A small network was shown many inputs. Here are its activations along a few directions, one row for each input.
Each table varies a few parts of the input and shows all the possible inputs, shuffled.
Descriptions start from the smaller parts, as in this example, which fits no table here: ring(5) and (point or (values(2) and line(4)) or line(9)).
Shared parts are said once, and a part with two or three values counts as separate values.

Other details of the inputs vary at random and push rows far along two fixed directions, the same in every table; ignore that.

Rows:
x1: [  9.1 -17.2   6.5  -2.4   8.6  -3.9   0.6 -12.5  -7.5   0.3  -7.7]
x2: [ -4.2  30.6  29.8  -0.3 -19.9   0.4 -12.4   9.6   3.4   0.7 -10.1]
x3: [  8.7 -23.5  75.8 -31.2  39.1  12.3 -15.5 -21.4 -27.4 -33.4 -28.3]
x4: [ -1.8 -12.5 -17.7  -0.8  -8.2  -1.0  -1.0  -5.0   4.3  12.0  18.9]
x5: [  5.2 -10.9  63.1 -19.2  20.2   1.9   4.4  -7.7 -13.9 -30.5 -24.0]
x6: [ 17.7 -30.7 -28.0  -0.5   9.8  -3.5   0.7 -15.1  -8.0  17.0  11.7]
x7: [ -9.5  12.4 -10.5   8.9 -19.7  -6.2  11.0   9.2   1.7   9.7   2.9]
x8: [ -8.6  27.7  -1.8  17.3 -32.8  -3.8   1.4  17.3   3.2  12.5 -14.7]
x9: [ -3.1  11.2 -13.4   2.2 -11.3  -3.5  -7.3  10.4   0.3  22.9   6.3]
x10: [  3.9  -6.1 -22.8  15.3   7.5  -0.5   8.5   4.9   2.6  -1.2   6.4]
x11: [  1.6 -22.7 -14.7 -10.6  16.1  -0.8   0.8 -10.7 -11.8  11.1  16.8]
x12: [-13.5  38.1  -4.5  17.7 -14.8   6.6 -16.9  21.0   7.8   5.5  -0.8]
x13: [ 12.0 -26.8 -32.5   9.3  24.9  -3.2   5.5 -11.0   1.1   1.1  16.0]
x14: [-14.4   5.6 -13.6   1.2 -16.6   1.4  -7.8   7.9   4.0  17.5  12.7]
x15: [ -1.9   0.7  38.5 -16.7   7.1   7.8   8.6  -8.0  -3.8 -16.5 -13.2]
x16: [  6.7  -6.1 -15.1   2.7  -5.9   1.4   9.5  -2.2   1.3  14.1  -5.1]
x17: [-15.5  12.2  48.2  -7.8  -9.4   2.4  -6.5  -1.0   3.1 -19.2 -14.4]
x18: [-11.1   9.0 -11.3   3.0 -22.9   3.5   9.0   7.9  13.3  12.3   3.8]
x19: [ 18.2 -37.5  -2.9 -18.3  42.0   4.6  10.5 -18.6  -6.1 -24.8  -0.7]
x20: [ -4.6  21.5   5.7   6.7 -19.7  -8.1  -1.8   8.8   7.4  10.1  -5.4]
x21: [  0.8  16.3 -22.0   7.8  -7.5  -2.5 -10.7   7.8   7.2  -1.6   6.3]
x22: [ 14.6 -26.0 -26.7  -5.6  10.1  -2.8  18.1  -7.4   1.6  17.0  10.0]
x23: [ -0.8  14.8 -19.5  15.1  -4.5   6.5   5.4  10.0  12.4   3.9   1.5]
x24: [ 14.6 -31.8 -11.9  -9.0  34.5  -5.5   2.0 -16.7  -5.6 -19.1   5.1]
x25: [ -2.9  24.1  42.9   2.2   5.6  11.2 -17.5   3.2   0.5 -26.4 -13.6]
x26: [ 10.2 -24.7 -38.0  -5.3  26.1  -2.2  -5.0  -5.8  -6.0   1.0  16.4]
x27: [  2.9 -37.4 -27.3  -1.3   5.8  -5.4  17.7  -7.8  -1.6   7.7  17.7]
x28: [-10.6  35.1 -10.0  15.5 -22.3  -4.1  -1.7  22.6   9.9  -6.9  -9.1]
x29: [-12.1  22.8   4.6   5.6 -20.9  -5.8   0.7   4.8   5.4   6.4  -0.5]
x30: [-11.8  32.0  29.1  -1.4 -21.1   2.7 -10.0   5.5   1.2  -3.1  -5.2]
Description of these inputs: line(5) and (values(2) or line(4)).
Changing only the line(5) part turns x11 into x30. The same change can be made to x14. Which row results?
> x4
Change only the line(5) part in x13. List by row number the other rows that result.
> x10, x12, x23, x25
Change only the values(2) part in x28. List by row number the other rows that result.
> x10
Change only the line(4) part in x5. List by row number the other rows that result.
> x7, x8, x27

Rows:
x31: [-16.5  21.6  17.2   2.9 -19.1   2.5  -8.4   9.2   3.8   1.6  -0.8]
x32: [  1.0 -23.2 -24.5  -4.4   2.0  -6.9  15.6  -6.2   1.3   6.6  14.8]
x33: [ -3.2  33.2   5.9  16.7  -5.2  -0.7 -13.7  14.8   6.3 -18.2 -13.6]
x34: [  8.9 -20.9 -22.9  -0.4   6.2   2.6  13.9  -7.3   1.6  15.7  10.1]
x35: [-11.5  33.7   5.8  10.9  -4.6   4.5 -13.3  15.5  10.6 -21.3  -4.5]
x36: [  6.8 -20.9 -22.9  -0.5   8.5   2.9   6.9  -5.4  -3.7  18.7  11.5]
x37: [ -7.5  21.7  15.6   5.4 -23.3  -7.1   3.2   9.7   2.9  -1.7 -15.5]
x38: [  2.9 -19.6 -24.5  -7.3   6.2  -4.2  -2.7  -8.2  -3.2  13.1  20.3]
x39: [  7.9 -23.0 -22.1   4.5   5.0  -7.4   3.1  -8.0  -6.5  15.5  11.3]
x40: [ -4.4  35.0   4.6  11.4  -1.7   9.8  -9.8  17.1   9.0 -14.6 -13.4]
x41: [  2.0 -23.0 -22.2  -1.1   3.1  -2.5  10.5  -9.1   3.1   9.5  18.8]
x42: [ -5.6  25.2  15.3   2.6 -19.1  -4.5 -14.8   7.6  -1.5   4.8 -10.0]
x43: [ -6.5  21.9  18.2   8.7 -22.2  -2.8  -1.9   6.8   4.6   1.1 -11.6]
x44: [  9.8 -17.6 -25.3  -6.5   9.2   1.0   0.9  -6.3  -4.6  19.1  11.5]
x45: [ 15.7 -44.2  82.0 -42.8  54.9  12.9  10.5 -30.3 -23.7 -49.9 -28.7]
Changing only one part turns x31 into x39. The same change can be made to x35. Which row results?
> x33
What do these inputs look like to the network?
> values(3) and (point or line(4))
Change only the line(4) part in x45. List by row number the other rows that result.
> x34, x36, x44
Change only the values(3) part in x42. List by row number the other rows that result.
> x38, x44
